Here are a small network's activations along a few directions, averaged over the inputs that share one value of a field.
Related values have similar rows: they may be neighbours, one step apart, or belong to one group.
In the rows, 500 means zero.
Random noise pushes rows far along 10 fixed directions. That doesn't count. These rows show it; they differ only by the noise:
[555 542 540 369 320 538 448 818 339 388 267 513 399 443 554 365 646 643
 112 710 496]
[502 468 480 454 581 555 478 560 450 547 471 528 739 486 569 532 601 443
 553 470 526]
[486 473 547 490 464 606 458 533 534 519 473 593 301 564 494 508 527 577
 296 588 604]
[570 437 528 521 268 431 543 475 659 402 331 483 216 445 376 401 484 582
 441 684 371]
[603 689 547 462 466 506 649 353 783 666 668 614 415 432 674 559 585 588
 486 301 620]
[315 584 540 764 627 295 577 356 438 423 663 408 402 433 397 481 378 378
 724 385 456]
[503 617 428 711 456 466 559 449 657 442 736 451 506 348 556 290 519 364
 639 329 438]
[543 427 589 368 316 570 284 605 475 420 494 594  92 436 493 418 292 380
  12 430 409]
[633 407 648 539 407 718 327 649 757 247 551 660 491 573 511 376 559 448
 590 654 481]
[437 518 413 536 389 658 569 689 251 476 278 355 602 294 567 429 653 518
 349 560 411]
[404 336 211 692 377 599 614 416 606 611 286 447 524 327 467 553 810 790
 648 679 695]
[635 418 518 499 358 339 469 360 889 457 547 621 272 525 407 421 462 537
 582 559 485]


Field D:
d1: [576 415 164 618 362 905 676 449 448 792 390 314 494 674 478 202 611 531
 207 752 491]
d6: [420 554 364 758 601 305 446 457 671 483 876 518 451 523 476 394 484 445
 601 321 648]
d4: [508 719 590 459 529 362 582 601 375 517 528 490 414 555 526 376 493 497
 258 511 458]
d5: [265 533 486 650 649 497 505 295 325 438 560 377 568 360 446 715 341 453
 855 405 453]
d8: [433 331 554 324 582 385 153 666 433 298 562 697 669 445 493 605 414 427
 612 491 520]
d2: [688 442 387 431 365 565 437 448 648 573 582 435 429 539 525 368 383 408
 421 367 500]
d7: [595 519 405 527 519 290 482 632 463 299 569 307 693 690 364 225 443 396
 646 584 337]
d3: [505 442 337 728 502 609 546 506 635 410 671 371 560 656 386 247 468 372
 618 480 354]
d9: [519 526 594 488 399 312 453 423 447 365 454 488 241 541 367 405 314 579
 504 694 395]
D is arranged as a ring.
Which values are neighbours of d4? Give them in the order they are listed.
> d6, d8
Which values are neighbours of d1? Give them in the order they are listed.
> d2, d9

Field V:
v12: [475 528 492 439 544 510 473 395 549 616 640 583 392 481 588 618 443 549
 382 341 671]
v2: [544 502 634 565 340 649 525 569 586 319 380 519 403 345 513 502 564 526
 529 596 371]
v5: [575 461 533 420 576 518 516 387 651 586 557 548 574 637 517 601 495 535
 662 486 583]
v10: [470 515 485 543 598 475 516 317 573 632 706 537 413 603 434 443 342 316
 461 378 424]
v9: [392 364 457 575 530 758 434 588 319 490 366 418 597 457 468 531 495 395
 474 557 442]
v1: [522 636 563 525 542 354 538 543 452 417 578 477 502 579 471 388 418 444
 507 485 420]
v6: [631 750 897 398 593 492 606 559 668 418 571 656 435 752 571 620 554 640
 556 621 582]
v8: [499 326 432 529 454 424 535 343 580 567 367 469 394 557 304 447 406 397
 548 616 322]
v11: [453 562 541 472 537 408 582 417 466 564 480 494 517 429 516 598 492 515
 578 423 488]
v7: [521 471 523 561 453 470 489 422 565 391 542 430 406 570 408 440 349 444
 594 497 394]
v4: [522 325 448 382 646 528 456 381 436 656 499 464 720 609 431 588 346 212
 572 357 342]
v3: [446 456 427 574 518 763 440 604 375 509 513 453 537 598 514 416 531 473
 388 597 562]
V is arranged as a line.
Fewest steps between v11 and v7?
> 8
A walk along V starts at v2 and steps to its neighbour v8. Put v12, v5, v1, v4 in the order it reaches them.
> v4, v1, v12, v5
